These are the activations of a small network on made-up records, seen along a few directions, one row for each record.
After each row come some of the record's fields: MODUZ, GAD, TEZEG, FONI, KIGU, NIZA, BUPAV.
A field that a record lacks is left out.
Other fields move the rows too, some of them a lot.
In the rows, 500 means zero.
Random noise pushes rows far along 24 fixed directions. That doesn't count. These rows show it; they differ only by the noise:
[478 514 385 312 373 492 412 658 328 794 470 542 591 500 660 462 321 569
 501 699 450 603 438 405 398 535 687 460 622 418 597 408 475 340 570 518
 604 417]
[501 553 394 531 614 616 489 657 502 287 439 506 573 401 326 414 634 712
 598 470 275 529 556 553 427 579 201 723 458 375 584 409 551 535 613 568
 484 633]
[480 300 543 709 538 620 434 412 592 517 422 564 707 487 578 689 353 590
 326 607 610 629 581 683 333 596 415 416 499 709 688 443 601 580 506 320
 668 364]
[577 669 523 549 509 408 467 438 712 616 414 699 644 482 435 347 577 380
 488 639 532 523 460 629 533 419 448 411 264 623 266 586 533 555 503 466
 450 321]
[491 611 589 512 598 467 762 615 508 565 414 572 421 519 488 663 626 447
 706 561 371 645 585 461 251 400 175 281 500 616 546 398 562 757 484 411
 405 442]
[306 751 495 411 835 408 344 490 631 652 626 557 469 537 590 521 311 505
 505 460 341 252 397 515 527 615 327 594 576 350 510 558 418 298 684 513
 242 573]
[452 437 339 604 531 543 387 452 646 686 769 486 537 517 551 571 415 515
 459 364 581 220 320 405 657 883 516 641 403 669 468 497 416 433 559 432
 533 508]
[362 472 679 333 522 527 471 570 581 803 422 575 529 448 514 467 405 642
 283 731 580 340 420 520 476 551 558 573 585 620 660 397 639 402 485 448
 411 558]
[467 554 493 606 806 476 424 496 442 712 502 351 432 358 340 359 289 448
 561 501 410 401 666 777 539 431 371 526 430 742 581 571 536 489 493 529
 561 687]
[629 480 430 345 341 338 462 405 386 482 309 467 603 326 618 805 513 489
 567 324 553 633 339 381 338 408 703 459 471 465 503 522 426 533 634 523
 680 343]
[716 328 441 547 321 387 476 422 640 622 333 359 788 521 659 602 248 446
 696 438 561 843 561 425 683 366 296 416 451 479 427 256 564 678 572 486
 489 475]
[420 701 203 692 647 488 594 384 568 784 668 400 538 481 546 544 318 301
 638 425 525 440 523 567 456 417 417 345 364 611 416 588 456 490 369 543
 349 445]
[377 307 250 601 578 555 365 584 728 537 546 697 716 867 459 331 404 683
 128 559 531 578 479 616 495 538 475 568 537 488 623 566 551 381 659 271
 412 554]
[394 569 684 509 614 655 412 544 491 287 603 515 391 488 593 642 539 558
 361 533 428 427 466 436 570 572 269 514 575 726 486 437 476 435 271 509
 523 582]
[473 665 472 556 507 641 681 351 319 473 610 269 638 347 480 647 387 395
 479 461 572 566 519 454 410 536 475 405 355 552 509 601 615 558 215 674
 467 349]
[246 365 414 504 390 418 476 616 487 500 344 670 589 479 603 671 621 555
 319 599 628 680 292 492 513 510 592 528 561 492 470 430 337 651 399 325
 596 653]
[204 405 140 301 665 647 524 514 681 858 404 628 657 531 556 561 541 423
 647 518 587 458 270 627 458 514 510 495 447 644 553 379 319 443 317 601
 489 621]
[459 477 387 498 491 463 350 505 530 400 515 465 654 687 534 494 424 580
 386 381 412 597 426 599 663 316 277 401 407 480 382 505 523 465 437 499
 483 412]
[534 474 493 643 421 604 453 572 548 586 497 555 324 671 494 394 561 560
 449 504 447 356 547 542 656 479 388 542 397 463 299 456 591 515 633 446
 476 375]
[807 512 520 529 554 345 607 522 415 478 483 415 554 407 310 493 456 603
 586 379 407 553 602 377 350 514 407 605 492 548 694 463 716 514 776 538
 506 496]
[540 480 559 538 671 592 415 590 522 539 172 395 392 671 540 547 419 293
 314 588 386 642 834 649 321 496 471 551 510 541 444 513 502 715 832 525
 468 526]
[533 660 512 299 542 605 474 486 625 530 348 678 267 507 555 338 561 487
 296 471 477 538 384 464 541 433 446 508 507 539 479 513 591 524 520 583
 454 407]
[633 516 560 658 526 282 370 557 584 412 458 528 575 369 547 416 397 512
 584 478 262 370 566 453 478 493 534 571 455 640 798 502 453 557 796 412
 740 638]
[382 335 523 391 460 222 476 566 413 505 421 470 420 696 748 825 404 300
 314 472 625 662 395 356 590 535 706 411 764 492 466 384 289 622 526 425
 459 666]
[468 415 502 411 525 362 497 396 698 454 467 464 433 591 514 458 707 376
 161 446 756 432 468 500 341 451 745 708 759 509 507 380 488 411 520 748
 241 610]
[547 729 409 444 582 732 713 475 619 182 590 544 512 483 475 468 399 420
 642 443 340 458 443 320 804 580 311 392 335 525 603 534 554 552 225 579
 353 596]

[432 480 490 549 398 652 357 601 552 338 583 389 340 560 509 246 487 694
 664 440 296 383 651 518 719 314 404 585 537 225 415 603 406 410 562 341
 449 715] | MODUZ=busu, GAD=rigas, TEZEG=kuz, FONI=zuka, KIGU=dulez, NIZA=sen, BUPAV=dani
[577 541  98 330 423 458 562 670 473 398 464 453 606 639 574 657 483 497
 565 483 327 491 517 470 218 479 700 325 567 393 662 380 408 399 598 602
 412 399] | MODUZ=buruk
[486 452 295 586 201 636 624 645 549 725 575 307 438 604 558 308 617 497
 249 540 603 530 602 242 325 401 669 633 541 604 515 416 576 560 435 587
 381 581] | MODUZ=fegu, GAD=nuvu, TEZEG=rifeb, FONI=nopos, NIZA=melu
[631 347 458 538 448 205 562 514 563 539 450 505 450 394 453 815 511 550
 726 332 544 362 407 525 548 699 520 466 494 468 505 334 437 679 759 295
 493 509] | MODUZ=buruk
[476 560 316 423 656 419 471 552 404 552 644 528 585 510 419 392 255 623
 366 550 480 635 461 699 489 725 368 438 694 315 679 380 631 409 477 591
 343 389] | MODUZ=fegu, GAD=nuvu, TEZEG=kuz, FONI=mifo, KIGU=dulez, NIZA=sen, BUPAV=sem
[592 598 466 557 445 485 581 388 543 719 509 352 563 319 501 574 584 498
 448 360 608 346 413 275 330 627 464 803 420 514 520 340 676 509 628 814
 416 384] | MODUZ=busu, GAD=nuvu, TEZEG=kuz, FONI=zira, KIGU=lar, NIZA=sen, BUPAV=sem
[480 493 823 716 448 255 514 388 531 402 508 394 484 384 381 553 461 514
 499 440 528 396 596 676 498 510 473 466 438 314 511 640 525 751 667 298
 466 469] | MODUZ=losel, GAD=nuvu, BUPAV=sem
[679 501 446 259 458 600 550 581 516 356 473 541 372 569 501 548 543 632
 444 436 428 529 485 383 418 532 455 431 629 521 609 395 608 430 537 535
 426 404] | MODUZ=busu, GAD=rigas, TEZEG=kuz, FONI=zuka, KIGU=lar, NIZA=sen, BUPAV=dani
[459 706 787 463 571 803 461 444 500 597 538 551 458 402 669 389 537 310
 397 720 513 631 585 247 266 761 537 644 508 653 485 669 436 537 495 563
 653 455] | MODUZ=losel, GAD=rigas, BUPAV=sem
[442 444 536 526 406 564 536 355 465 319 533 531 502 546 626 668 565 552
 356 400 622 624 409 491 402 491 469 431 616 346 534 471 561 523 396 550
 495 268] | MODUZ=fegu, GAD=rigas, TEZEG=kuz, FONI=pil, KIGU=dulez, NIZA=sen, BUPAV=sem
[530 403 534 570 358 697 319 466 809 600 469 670 676 511 599 275 509 599
 536 712 597 455 544 365 571 466 658 742 471 506 412 553 410 254 610 317
 544 669] | MODUZ=buruk
[546 544 422 257 492 459 653 546 467 599 546 683 619 335 425 560 560 646
 671 544 568 604 252 295 432 653 534 489 512 534 596 464 499 411 419 410
 527 543] | MODUZ=buruk
[618 330 429 395 505 377 564 525 405 419 526 576 381 485 405 729 627 619
 740 283 501 491 361 534 496 587 395 417 618 476 558 329 488 501 551 483
 557 427] | MODUZ=fegu, GAD=rigas, TEZEG=rifeb, FONI=zira, KIGU=dulez, NIZA=melu, BUPAV=sem
[304 517 241 392 297 694 539 562 672 593 585 308 675 645 439 104 581 475
 506 414 348 119 412 500 618 591 711 636 138 241 568 625 458 590 565 689
 454 475] | MODUZ=fegu, GAD=nuvu, TEZEG=kuz, FONI=zuka, NIZA=sen, BUPAV=dani
[559 634 368 201 463 582 547 705 485 621 324 447 294 573 558 536 337 506
 396 577 305 406 556 533 447 390 585 242 504 614 623 425 576 514 502 501
 394 426] | MODUZ=buruk
[550 540 688 460 533 514 540 568 341 632 552 456 587 536 510 498 442 516
 361 767 498 552 608 559 293 587 399 400 607 628 569 298 716 426 401 683
 487 261] | MODUZ=busu, GAD=rigas, TEZEG=kuz, FONI=zuka, KIGU=lar, NIZA=sen, BUPAV=dani
[597 565 177 790 426 362 449 528 681 657 555 528 532 311 506 556 575 541
 497 479 565 327 517 458 259 557 628 680 521 616 522 405 443 435 669 477
 440 541] | MODUZ=busu, GAD=nuvu, TEZEG=kuz, FONI=zira, KIGU=dulez, NIZA=sen, BUPAV=sem
[518 524 420 254 500 635 723 486 206 503 361 700 245 381 271 358 687 603
 376 346 634 703 214 344 595 495 618 625 429 429 530 665 645 547 388 563
 678 515] | MODUZ=buruk, BUPAV=sem
[562 649 385 433 637 477 391 446 556 333 461 608 658 447 463 514 337 467
 239 559 474 474 453 596 500 559 650 426 428 653 591 666 519 368 448 502
 495 449] | MODUZ=busu, GAD=rigas, TEZEG=kuz, FONI=zuka, KIGU=lar, NIZA=sen, BUPAV=raz
[623 745 686 465 829 247 487 458 411 507 517 663 311 458 216 456 446 457
 347 518 483 377 497 709 544 657 451 479 500 494 403 671 647 440 679 498
 329 378] | MODUZ=busu, GAD=rigas, TEZEG=kuz, FONI=zira, KIGU=dulez, NIZA=sen
[484 539 834 665 441 467 228 400 735 415 670 478 684 552 658 317 371 552
 117 595 583 527 495 317 736 639 328 750 541 504 385 524 581 450 538 444
 382 558] | MODUZ=fegu, GAD=nuvu, TEZEG=rifeb, FONI=mifo, KIGU=dulez, NIZA=sen
[802 603 574 479 435 179 434 600 316 627 632 316 529 229 305 590 447 681
 556 542 513 391 568 401 363 422 582 571 572 759 441 450 586 230 548 469
 462 581] | MODUZ=losel, GAD=nuvu
[382 373 592 378 518 768 520 380 414 452 448 450 684 493 547 624 550 444
 540 478 601 489 428 296 453 583 704 723 426 488 570 614 412 379 437 645
 668 600] | MODUZ=busu, GAD=nuvu, TEZEG=kuz, FONI=nopos, NIZA=sen
[342 454 462 353 435 552 350 651 336 524 404 364 492 441 484 382 578 503
 494 526 351 401 504 624 437 593 733 585 396 417 493 615 308 576 610 510
 755 572] | MODUZ=fir
[251 323 721 688 424 491 103 627 594 604 394 675 385 430 621 399 709 687
 358 678 518 442 513 692 486 623 475 767 611 412 304 492 298 579 758 189
 714 602] | MODUZ=busu, GAD=nuvu, TEZEG=rifeb, FONI=zira, KIGU=dulez, NIZA=melu, BUPAV=raz
[507 617 827 401 506 651 692 447 522 600 373 722 497 603 538 470 632 332
 480 749 523 358 488 267 416 427 706 465 331 650 489 651 596 428 491 513
 547 386] | MODUZ=fir
[518 645 514 494 681 409 562 585 460 675 363 811 439 471 472 446 476 461
 543 626 358 499 434 507 450 545 428 427 428 572 617 527 581 567 658 438
 593 407] | MODUZ=busu, GAD=rigas, TEZEG=rifeb, FONI=zuka, KIGU=lar, NIZA=melu, BUPAV=raz
[337 514 526 448 695 485 616 399 545 542 447 509 325 562 358 484 535 353
 313 445 647 457 480 734 532 564 571 445 471 458 418 658 500 666 455 482
 326 526] | MODUZ=busu, GAD=rigas, TEZEG=kuz, FONI=nopos, NIZA=sen
[413 266 572 489 610 434 611 433 456 444 452 611 466 713 336 448 486 529
 281 502 654 344 447 640 625 582 753 592 569 310 667 535 625 440 625 501
 437 558] | MODUZ=losel, GAD=rigas
[491 469 182 707 632 458 521 461 467 481 496 507 494 478 558 637 396 306
 702 439 552 619 554 556 584 473 536 460 550 531 446 457 308 493 413 533
 521 672] | MODUZ=busu, GAD=nuvu, TEZEG=kuz, FONI=pil, KIGU=dulez, NIZA=sen, BUPAV=raz
[623 341 619 843 530 462 572 364 287 415 373 562 242 697 573 631 436 420
 212 272 559 573 530 397 573 420 474 548 481 531 608 515 726 659 738 554
 749 312] | MODUZ=busu, GAD=nuvu, TEZEG=kuz, FONI=mifo, KIGU=dulez, NIZA=sen
[524 445 508 725 623 438 595 254 585 310 476 455 554 450 393 633 464 487
 696 302 582 528 621 612 412 385 498 530 461 251 534 704 472 544 673 356
 420 564] | MODUZ=losel, GAD=nuvu
[606 571 494 530 453 408 497 456 377 555 386 421 560 351 440 409 467 458
 532 453 438 543 480 665 546 580 418 484 319 384 467 424 644 713 599 703
 630 244] | MODUZ=fegu, GAD=rigas, TEZEG=kuz, FONI=zira, KIGU=dulez, NIZA=sen
[554 407 450 571 442 709 530 587 490 527 636 409 436 617 550 564 536 420
 605 475 448 464 593 345 512 827 457 522 453 590 438 459 446 629 558 466
 559 447] | MODUZ=busu, GAD=nuvu, TEZEG=rifeb, FONI=mifo, KIGU=dulez, NIZA=melu, BUPAV=raz
[428 369 315 344 394 574 612 570 453 755 386 293 440 507 697 513 282 229
 622 556 491 478 589 469 454 483 882 324 566 631 795 401 343 643 412 594
 638 650] | MODUZ=buruk, BUPAV=sem
[625 592 556 495 557 714 412 400 637 278 471 660 418 510 632 372 436 461
 519 563 448 448 531 406 717 367 492 542 543 573 509 471 516 233 375 630
 530 567] | MODUZ=losel, GAD=rigas, BUPAV=sem

Which values does each new row have?
[488 542 608 586 439 350 514 488 439 341 570 434 641 463 655 534 402 542
 495 494 396 569 532 315 402 306 479 469 635 465 750 464 520 449 465 535
 547 573] | MODUZ=busu, GAD=rigas, TEZEG=kuz, FONI=nopos, NIZA=sen, BUPAV=sem
[630 419 532 576 369 314 394 681 285 460 501 415 430 662 581 556 521 424
 466 423 316 396 521 231 602 439 656 576 463 662 501 491 426 490 721 520
 746 581] | MODUZ=fegu, GAD=nuvu, TEZEG=rifeb, FONI=zira, KIGU=dulez, NIZA=sen
[618 386 408 292 315 408 424 555 485 676 654 202 471 623 435 428 518 645
 480 199 474 360 402 371 620 333 446 516 445 654 435 460 591 408 499 582
 458 483] | MODUZ=fegu, GAD=rigas, TEZEG=kuz, FONI=zira, KIGU=dulez, NIZA=sen
[620 389 257 784 537 529 543 390 417 536 518 559 390 582 465 374 548 489
 313 189 579 516 405 249 552 492 611 818 366 589 589 625 588 480 735 572
 777 569] | MODUZ=buruk, BUPAV=sem
[505 452 528 556 486 543 466 513 840 333 527 434 407 665 461 424 836 461
 416 329 406 118 523 511 491 505 384 649 390 639 462 383 506 586 613 648
 368 506] | MODUZ=fegu, GAD=nuvu, TEZEG=rifeb, FONI=zira, KIGU=lar, NIZA=sen
[522 565 376 492 450 684 700 443 594 247 284 508 385 341 466 582 317 467
 341 532 557 456 555 555 610 327 721 351 481 579 785 536 575 561 227 491
 401 688] | MODUZ=losel, GAD=nuvu
[451 478 587 371 787 509 400 555 315 543 478 423 364 576 427 453 226 491
 454 446 407 743 602 563 640 562 360 501 589 493 508 696 449 539 593 333
 560 741] | MODUZ=losel, GAD=rigas, BUPAV=sem
[419 340 483 635 319 356 405 526 464 159 783 343 558 422 521 689 649 625
 454 353 542 452 440 516 431 542 572 433 610 644 553 515 278 523 283 333
 655 612] | MODUZ=losel, GAD=rigas, BUPAV=sem
[516 388 585 548 476 506 384 469 738 584 388 653 535 431 556 406 298 707
 316 582 564 555 491 611 622 568 386 548 597 440 668 391 662 557 633 293
 447 519] | MODUZ=fegu, GAD=rigas, TEZEG=rifeb, FONI=nopos, NIZA=melu, BUPAV=sem
[428 296 573 451 533 462 494 455 515 422 485 445 538 600 431 400 657 421
 436 338 554 563 406 531 613 468 457 544 417 673 518 514 446 662 406 559
 692 616] | MODUZ=buruk
[534 550 655 382 456 482 484 558 590 384 477 506 580 411 501 363 398 632
 541 495 301 591 499 472 510 571 334 409 458 457 756 549 552 705 598 331
 591 502] | MODUZ=losel, GAD=nuvu
[500 450 563 657 505 479 535 407 635 571 451 607 649 411 485 533 614 539
 521 569 652 566 518 403 310 413 558 657 483 573 489 583 484 454 584 359
 519 621] | MODUZ=losel, GAD=rigas
[516 427 547 563 598 400 683 426 358 268 443 542 660 479 317 452 629 444
 582 534 612 735 501 608 562 584 414 587 526 234 451 373 584 588 419 696
 453 528] | MODUZ=fir
[640 609 388 686 603 550 375 358 458 355 459 416 415 427 467 491 432 278
 748 345 369 581 765 693 357 535 620 448 360 317 353 891 299 610 824 378
 638 380] | MODUZ=fegu, GAD=nuvu, TEZEG=rifeb, FONI=zira, KIGU=dulez, NIZA=melu, BUPAV=sem
[491 549 444 736 455 799 594 583 394 441 594 543 175 516 402 255 581 591
 443 477 462 486 553 369 767 414 392 613 362 598 379 633 575 530 339 401
 622 677] | MODUZ=losel, GAD=rigas
[331 612 422 650 355 376 511 685 551 518 379 742 662 560 634 478 667 434
 527 761 356 489 438 474 408 250 613 369 345 556 458 523 323 567 453 376
 633 524] | MODUZ=losel, GAD=rigas
[491 528 681 668 492 515 554 586 572 535 540 713 392 333 507 712 594 639
 559 757 610 477 547 437 370 668 436 527 649 590 429 412 462 476 477 169
 423 598] | MODUZ=buruk, BUPAV=sem
[543 354 308 626 398 488 603 596 480 512 553 389 795 702 493 470 357 595
 321 504 504 679 551 339 463 535 444 552 493 473 695 372 667 546 559 510
 447 536] | MODUZ=buruk
